A small network was trained on made-up records. Each row is its average activation on records with the value named, seen along a few directions.
Values that are neighbours, or in one group, have similar rows; names and order tell nothing.
In the rows, zero is written as 500.
Strong random noise was added to every row along 3 fixed directions; ignore it. To show where, here is one row again and again, with new noise each time:
[346 488 561 451 256 309 331 530 437 719 490 454 474]
[398 565 673 646 142 547 390 605 460 693 529 667 356]
[678 696 576 538 438 683 547 475 507 487 470 610 422]
[571 622 561 493 391 545 475 485 484 560 472 541 448]
[474 636 553 450 375 437 408 500 432 645 480 512 489]


Values of Pabaf:
t9: [682 391 470 646 683 808 676 548 633 166 536 665 421]
t2: [264 638 743 740 400 649 440 703 469 537 683 813 411]
t10: [330 549 483 299 372 182 307 471 382 745 480 340 606]
t20: [462 287 536 635 458 793 531 576 599 484 570 622 357]
t11: [879 614 465 475 744 853 772 352 593 260 391 359 453]
t7: [434 620 453 553 690 469 651 501 421 466 508 594 564]
t16: [319 514 552 607 420 576 562 646 387 741 561 599 457]
t19: [465 478 563 496 544 600 617 493 520 578 548 490 418]
t18: [820  56 382 596 529 748 799 411 736 237 416 234 366]
t8: [521 648 467 454 678 428 543 453 410 334 464 306 578]
t12: [589 498 603 525 503 513 459 518 589 366 540 687 479]
t5: [355 329 492 475 289 367 307 622 512 692 576 626 477]
t4: [489 346 352 536 621 308 534 417 473 378 443 247 584]
t17: [530 610 411 530 557 534 447 482 466 420 578 683 609]
t13: [244 363 637 722 358 455 539 668 583 538 583 601 358]
t15: [512 306 459 529 315 270 441 462 616 432 442 358 500]
t3: [401 364 413 474 316 260 310 482 423 701 421 394 569]
t1: [556 466 413 611 396 471 476 469 498 407 470 548 558]
t6: [199 374 492 228 605 273 332 509 439 675 521 316 622]
t14: [655 416 479 298 609 511 484 393 627 368 446 451 508]
The values of Pabaf form a network in which each value has 4 neighbours.
How many steps from neighbour to neighbour lead from t2 to t18, at the fewest?
Answer: 4
Which values are neighbours of t14? Give them in the order they are listed.
Answer: t10, t12, t5, t6
Which values are neighbours of t1? Give them in the order they are listed.
Answer: t4, t17, t15, t3
Each value of Pabaf is a pair of two hidden parts, and every pair occurs once (5 first parts, 4 second parts).
t14 and t17 share the first part; t14 and t19 share the second. Which value has the first part of t19 and the second part of t17?
Answer: t7
t4 and t8 share the first part; t4 and t9 share the second. Which value has the first part of t9 and the second part of t8?
Answer: t2
t16 and t13 share the first part; t16 and t5 share the second. Which value has the first part of t5 and the second part of t13?
Answer: t12
